Look-ups in named tables: a row name and a column name give one cell, copied from the table.

Kep.csv
,Lokol,Vazan,Poki
Dariku,44.7,50.6,79.6
Zol,48.2,53.6,59.0
Pap,59.3,60.1,29.6
Gilu,51.3,52.5,59.1
Gak,71.1,46.8,53.9
Sav,57.8,46.7,18.8
Piza,56.3,44.0,22.5
Sokol,23.5,62.9,66.1

Lokol of Pap = 59.3
Lokol of Sav = 57.8
Vazan of Gilu = 52.5
Vazan of Dariku = 50.6
Lokol of Gilu = 51.3
Lokol of Gak = 71.1
Row with the largest Poki: Dariku

Table Kefofis
fields: Mifaf, Rit, Pum, Fad
Zibam: [-3.72, -5.74, -4.69, -5.37]
Dagefa: [-1.02, -1.77, 4.52, 1.23]
Bim: [5.24, -2.04, 2.48, -0.48]
Luvo: [-2.96, -4.97, 1.89, 3.48]
Gasa: [0.86, -5.84, 2.06, 3.60]
Buf: [3.95, -4.78, 3.47, -4.79]
Pafaza: [3.67, 4.44, -7.91, -1.09]
Disopi: [3.08, -6.35, -6.20, -1.82]
Vadiguk: [-3.77, 2.80, 0.60, -5.63]
Gulunu: [-0.15, -5.36, -2.13, -3.27]

Pum of Gulunu: -2.13
Rit of Bim: -2.04
Mifaf of Zibam: -3.72
Pum of Disopi: -6.20
Mifaf of Vadiguk: -3.77
Rit of Disopi: -6.35
Mifaf of Gulunu: -0.15
Pum of Dagefa: 4.52
Rit of Gulunu: -5.36
Fad of Buf: -4.79
Pum of Pafaza: -7.91
Mifaf of Buf: 3.95
Fad of Pafaza: -1.09
Rit of Vadiguk: 2.80
Rit of Luvo: -4.97
Pum of Buf: 3.47
Row with the largest Fad: Gasa

Siso:
|  | Nik | Bofav | Piri | Tegipo | Vaz |
|---|---|---|---|---|---|
| Zulugar | 193 | 79 | 174 | 142 | 97 |
| Dab | 88 | 84 | 132 | 173 | 141 |
| Mitupi | 214 | 54 | 207 | 145 | 174 |
| Tas | 114 | 207 | 134 | 119 | 192 |
| Debezo | 132 | 58 | 73 | 152 | 58 |
| Pob | 133 | 106 | 171 | 75 | 123 |
| Bitumu | 180 | 218 | 72 | 123 | 118 |
| Mozelu | 120 | 219 | 219 | 124 | 136 |
| Zud | 185 | 181 | 194 | 147 | 113 |

Bofav of Pob is 106
Bofav of Mitupi is 54
Bofav of Mozelu is 219
Nik of Zulugar is 193
Nik of Tas is 114
Piri of Mozelu is 219
Which row has the largest Piri? Mozelu

Zisi =
|  | Gezi | Rok | Suf | Fuv | Mor |
|---|---|---|---|---|---|
| Lomatef | 53709 | 44083 | 82518 | 45699 | 52478 |
| Nazabu | 10356 | 74178 | 34086 | 46941 | 12926 |
| Reti | 60612 | 82251 | 30100 | 34751 | 54307 |
| Bemo | 54054 | 27077 | 76863 | 69849 | 2439 |
| Nani | 34174 | 51392 | 68013 | 44508 | 22889 |
| Bodag | 16546 | 13247 | 41492 | 3106 | 38363 |
| Sidumu | 60487 | 29263 | 40291 | 28565 | 87041 |
| Big | 30022 | 35875 | 38627 | 19887 | 53590 |
| Resemi | 67780 | 71345 | 43289 | 26676 | 81008 |
| Kiv | 52151 | 33 | 62307 | 68802 | 11759 |
| Nat | 24239 | 24808 | 23596 | 68051 | 44903 |
| Papigur | 5981 | 43069 | 20780 | 14836 | 20121 |
| Fadiga | 18258 | 39482 | 55987 | 50513 | 18015 |
| Silodef | 34301 | 61459 | 65741 | 13045 | 47457 |

Bodag, Fuv -> 3106
Big, Gezi -> 30022
Nat, Rok -> 24808
Nat, Mor -> 44903
Papigur, Suf -> 20780
Silodef, Mor -> 47457
Sidumu, Suf -> 40291
Papigur, Gezi -> 5981
Kiv, Suf -> 62307
Silodef, Gezi -> 34301
Bemo, Mor -> 2439
Nazabu, Fuv -> 46941
Kiv, Mor -> 11759
Silodef, Fuv -> 13045
Row with the largest Rok: Reti

Rupo
         Ferug    Rap   Muma    Bur
Gagok    26341  13906   9745  44445
Nesote   62391  52615  61283  58446
Duguren  58831  27027  66109  75406
Bes      44218  55215  65958  47596
Sodulib  56914  47606  66111  56738
Zivu     29688  19082  29161  40815
Moz      48310  67060  33561  31534

Muma of Gagok is 9745
Ferug of Gagok is 26341
Rap of Zivu is 19082
Bur of Gagok is 44445
Ferug of Sodulib is 56914
Ferug of Duguren is 58831
Bur of Bes is 47596
Muma of Moz is 33561

Sakimor =
,Kiruf,Seviset,Vugosid,Fipigan,Kubu,Ruge,Ruzutum,Nememeb
Kitiki,55,55,38,129,60,86,237,203
Fatese,52,74,18,45,44,113,169,134
Mifor,112,89,98,143,109,79,127,145
Zilakuz,95,64,117,180,101,102,199,196
Lonapan,132,135,167,116,132,112,71,79

What is the Kiruf of Zilakuz in Sakimor?
95
What is the Nememeb of Kitiki in Sakimor?
203
What is the Nememeb of Mifor in Sakimor?
145
What is the Kubu of Fatese in Sakimor?
44
What is the Vugosid of Mifor in Sakimor?
98
What is the Kiruf of Kitiki in Sakimor?
55

Fuf =
	Zeguzom	Betam	Kibakov	Bel
Nir	121	128	211	93
Sig	121	31	123	139
Nis	121	29	123	139

Betam of Nis = 29
Betam of Nir = 128
Bel of Sig = 139
Betam of Sig = 31
Zeguzom of Sig = 121
Kibakov of Nis = 123
Bel of Nir = 93
Zeguzom of Nir = 121
Zeguzom of Nis = 121
Bel of Nis = 139
Kibakov of Nir = 211
Kibakov of Sig = 123
Which row has the largest Kibakov? Nir

Miz:
|  | Pob | Lemogup | Nufomaz | Lobabeg | Kezaga | Kelun | Vamuzu | Somodo |
|---|---|---|---|---|---|---|---|---|
| Malit | -0.084 | 0.718 | -3.818 | -0.558 | 1.097 | -3.686 | -0.986 | 1.291 |
| Fufos | -2.984 | 1.265 | 2.800 | -0.164 | -4.290 | -4.780 | -1.240 | 2.459 |
| Zodaviz | 2.167 | -0.349 | -5.386 | 2.572 | -0.924 | -5.127 | 2.956 | -1.580 |
| Bon | 1.656 | -3.820 | -4.141 | 1.259 | 2.034 | -3.356 | -4.503 | 0.864 |
| Zep | -3.416 | 2.341 | -1.985 | -3.939 | 2.221 | -1.330 | -4.384 | 1.875 |
| Pubin | 0.620 | -6.377 | -4.765 | 2.887 | 3.897 | -3.342 | -6.915 | -0.845 |
| Pipor | -2.141 | -5.392 | 4.190 | -2.274 | -5.225 | 4.325 | -2.484 | -5.068 |
| Misufip | -4.382 | -0.079 | 1.991 | -2.199 | -4.331 | -0.031 | 1.926 | -2.226 |
| Zemisu | 3.132 | -6.212 | -4.136 | 4.667 | 0.287 | -7.351 | -1.095 | 5.020 |
| Rotib | 1.196 | -0.365 | -3.447 | -1.989 | 1.080 | -0.129 | -3.380 | -2.222 |

Somodo of Zodaviz = -1.580
Nufomaz of Malit = -3.818
Pob of Malit = -0.084
Lobabeg of Zep = -3.939
Lobabeg of Pubin = 2.887
Lemogup of Zep = 2.341
Vamuzu of Rotib = -3.380
Vamuzu of Zemisu = -1.095
Nufomaz of Rotib = -3.447
Lobabeg of Malit = -0.558
Vamuzu of Pubin = -6.915
Somodo of Fufos = 2.459
Lemogup of Malit = 0.718
Somodo of Pubin = -0.845
Nufomaz of Bon = -4.141

